These are the activations of a small neural network, seen along a few directions. Each row is one input.
Each table varies a few parts of the input and shows all the possible inputs, shuffled.
Descriptions start from the smaller parts, as in this example, which fits no table here: one of 5 places around a ring, together with either a single point or one of 9 places along a line or (one of 2 separate values, together with one of 6 places along a line).
Shared parts are said once, and a part with two or three values counts as separate values.
In the rows, zero is written as 128.

Other details of the inputs vary at random and push rows far along three fixed directions, the same in every table; ignore that.

Table:
x1: [139 139 151 138 146 151 116 149  98 126 146 107 129 113]
x2: [115 130 124  72 118 124 118 152 133 134 149 134  99 153]
x3: [119 117 120 108 108  97 146 113 147 129 134 152 122 131]
x4: [117 123 118  91 107 112 136 128 135 128 140 144 110 145]
x5: [130 137 147  93 143 153 101 175 122 141 152 119 104 133]
x6: [123 124 122 168 129 114 152  98 137 121 120 138 142 121]
x7: [124 124 120 168 127 116 151  98 134 121 120 137 143 121]
x8: [ 61 182 114 127 128 117 197 122 118 138 186 219 107 118]
x9: [137 146 155 137 142 150 113 148  97 125 145 111 133 113]
x10: [145 139 157 139 138 155 108 152 106 132 139 113 132 110]
x11: [174  50  99  92  83  77 102  77 178 110  52  83 148 162]
x12: [138 137 154 138 151 146 114 149 106 126 146 105 129 114]
x13: [133 138 135 149 155 154 115 143 108 128 128 105 135 123]
x14: [117 160 148 185 157 154 150 138 109 136 155 150 136  94]
x15: [125 124 118 166 127 114 151 101 137 128 117 140 146 115]
x16: [105 130 105  92 127 113 138 125 145 129 129 146 112 154]
x17: [142 133 151 147 146 144 119 138 105 123 141 106 135 110]
x18: [123 128 120 167 125 116 146  99 135 117 107 139 133 108]
x19: [119 140 127 105 149 147 105 168 129 144 137 115 112 143]
x20: [104 147 117  80 130 141 110 161 128 139 139 133 103 160]
x21: [166 116 158 142 149 159  88 154 115 129 122  79 136 115]
x22: [140 125 143 167 122 124 138 110 114 119 130 124 146 107]
x23: [132 139 138 166 147 151 119 136 110 129 127 110 140 119]
x24: [163  76 100  71 115 118  65 129 168 125  57  62 132 181]
x25: [112 124 107 143 114 108 158  98 140 123 122 153 132 133]
x26: [170  90 126 156 139 136  99 112 146 119  77  76 153 131]
x27: [122 124 122 128 106 100 159  94 129 116 131 154 134 122]
x28: [121 121 119  83 108 117 135 132 141 133 137 152 108 141]
x29: [123 137 132  62 125 145 103 172 126 142 147 130  97 149]
x30: [133 134 131 170 138 131 136 107 117 118 115 123 153 114]
x31: [158 105 140 176 114 112 130  88 125 109 104 107 161 110]
x32: [133 143 138 134 148 162 105 155 117 136 127 114 130 126]
x33: [139 122 146 169 130 122 138 112 121 119 134 122 143 106]
x34: [128 139 143  96 139 147 103 173 116 143 153 115 109 132]
x35: [117 128 120 117  98  98 154 104 137 127 134 164 130 124]
x36: [105 133 103  90 120 116 138 123 138 129 127 149 115 154]
x37: [131 125 135 160 114 109 149  98 128 114 120 143 131  98]
x38: [109 130 104  92 115 122 138 127 148 135 124 156 114 149]
x39: [139 133 137 162 149 157 120 140 117 132 123 113 139 113]
x40: [121 118 115 107 102 101 147 112 141 130 132 152 123 131]
x41: [114 125 105 141 114 107 158 101 142 130 120 155 135 126]
x42: [111 139 114  82 131 140 108 162 132 145 132 128 108 154]
Description of these inputs: one of 2 separate values, together with either a single point or (one of 4 places along a line, together with one of 5 places along a line).
The inputs of x33 and x6 match in every part but the choice among 2 separate values. If x37 is changed in the same way as x33 into x6, which row does it become?
> x18
The inputs of x42 and x11 match in every part but the choice among 2 separate values. If x7 is changed in the same way as x42 into x11, which row does it become?
> x2
Which other rows does x27 become when the choice among 2 separate values takes its other values? List them by row number.
> x36
Which other rows does x4 become when the choice among 2 separate values takes its other values? List them by row number.
> x25
